These are the activations of a small neural network, seen along a few directions. Each row is one input.
In each table, some parts of the input vary, and every possible input appears once, in random order.
Descriptions start from the smaller parts, as in this example, which fits no table here: line(4) and (point or (values(2) and ring(5)) or ring(11)).
Shared parts are said once, and a part with two or three values counts as separate values.
(in the rows, 128 means zero)

Other details of the inputs shift rows strongly along three fixed directions, in all tables alike. That doesn't count.

A family of inputs:
r1: [119 108 128 114 130 137  83 140 124 128 152]
r2: [152 119 141 136 105 104 134 118 130 125 131]
r3: [127 130 115 125 145 135  88 123 102 124 165]
r4: [113 141 129 126 139 141 113 123 125 138 138]
r5: [133 135 107 121 149 132  93 129 114 103 152]
r6: [145 130 142 142 113 124 168 129 143 119  98]
r7: [140 142 123 100 146 142 111 114 121 111 123]
r8: [133 114 112 113 146 132  99 148 118 122 142]
r9: [130 143 113 117 149 146 127 135 121 113 119]
r10: [127 129 114 166 102 101 143 124 120 127 130]
r11: [150 124 132 153 115 105 132 120 129 109 139]
r12: [149 119 150 124 104 120 162 129 140 129 100]
r13: [124  98 124 169 103 106 131 139 126 137 152]
r14: [151 128 153 142 114 128 167 118 127 132 107]
r15: [144 125 145 149 119 127 171 119 134 138 114]
r16: [149 108 113 150 106  95 115 131  99 117 158]
r17: [133 122 138  87 132 141 108 133 138 124 120]
r18: [ 17 174 104 185 114 136 163 149 158 187 120]
r19: [122 151 117 115 142 133 118 117 120 131 136]
r20: [135 124 118 113 152 128  92 132 122 120 154]
r21: [141 128 129 161 114 115 147 119 109 130 138]
r22: [133 131 129 105 143 144 111 134 139 110 121]
r23: [106 131 126 122 139 131 117 140 151 139 133]
r24: [103 108 145  72 127 130 125 119 101 135 105]
r25: [ 32 184  71 192 120 110 143 139 125 173 151]
r26: [155 111 124 147 107  91 108 118 108 116 163]
r27: [140 137 148 141 104 116 163 109 151 128  98]
r28: [124 112 117 119 134 141  95 145 108 127 144]
r29: [122 128 109 123 149 130 111 142 118 129 142]
r30: [120 127 134 115 144 149 121 127 141 140 128]
r31: [135 101 117 152  96 101 119 137 121 117 140]
r32: [125 146 113 112 142 145 131 125 119 121 110]
r33: [119 153 144 106 150 149 149 126 162 143  98]
r34: [104 121 107 131 130 133 108 155 131 120 135]
r35: [127 154 138  97 142 151 141 114 146 125  91]
r36: [146 136 125 102 159 146 128 131 120 121 121]
r37: [154 135 152 147 126 125 166 101 136 134 123]
r38: [110 107 120 125 135 135  92 140 132 135 157]
r39: [155 103 117 159 121 109 121 124  98 120 164]
r40: [155 128 138 140 119 121 160 125 132 113 108]
r41: [155 113 134 133 106 109 136 130 118 121 126]
r42: [142 107 134 147 112 107 139 139 135 127 133]
r43: [167 124 136 144 129 105 132 112 122 117 147]
r44: [105 136 108 125 128 136 121 138 130 131 116]
r45: [126 125 133 104 138 144 112 140 146 112 120]
r46: [130 131 144 101 148 165 150 133 143 140  94]
r47: [124 131 132 116 150 148 121 122 133 137 133]
r48: [121 140 145  92 132 153 138 125 160 127  86]
r49: [ 86 115 145  82 123 119 117 108 109 142 120]
r50: [146 131 165 142 109 125 163 111 145 138 106]
Description of these inputs: values(2) and (point or (line(4) and ring(6))).
Changing only the values(2) part turns r31 into r48. The same change can be made to r10. Which row results?
> r35
Changing only the values(2) part turns r13 into r38. The same change can be made to r44. Which row results?
> r27
Which other rows does r8 become when the values(2) part takes its other values? List them by row number.
> r33
Which other rows does r7 become when the values(2) part takes its other values? List them by row number.
> r32
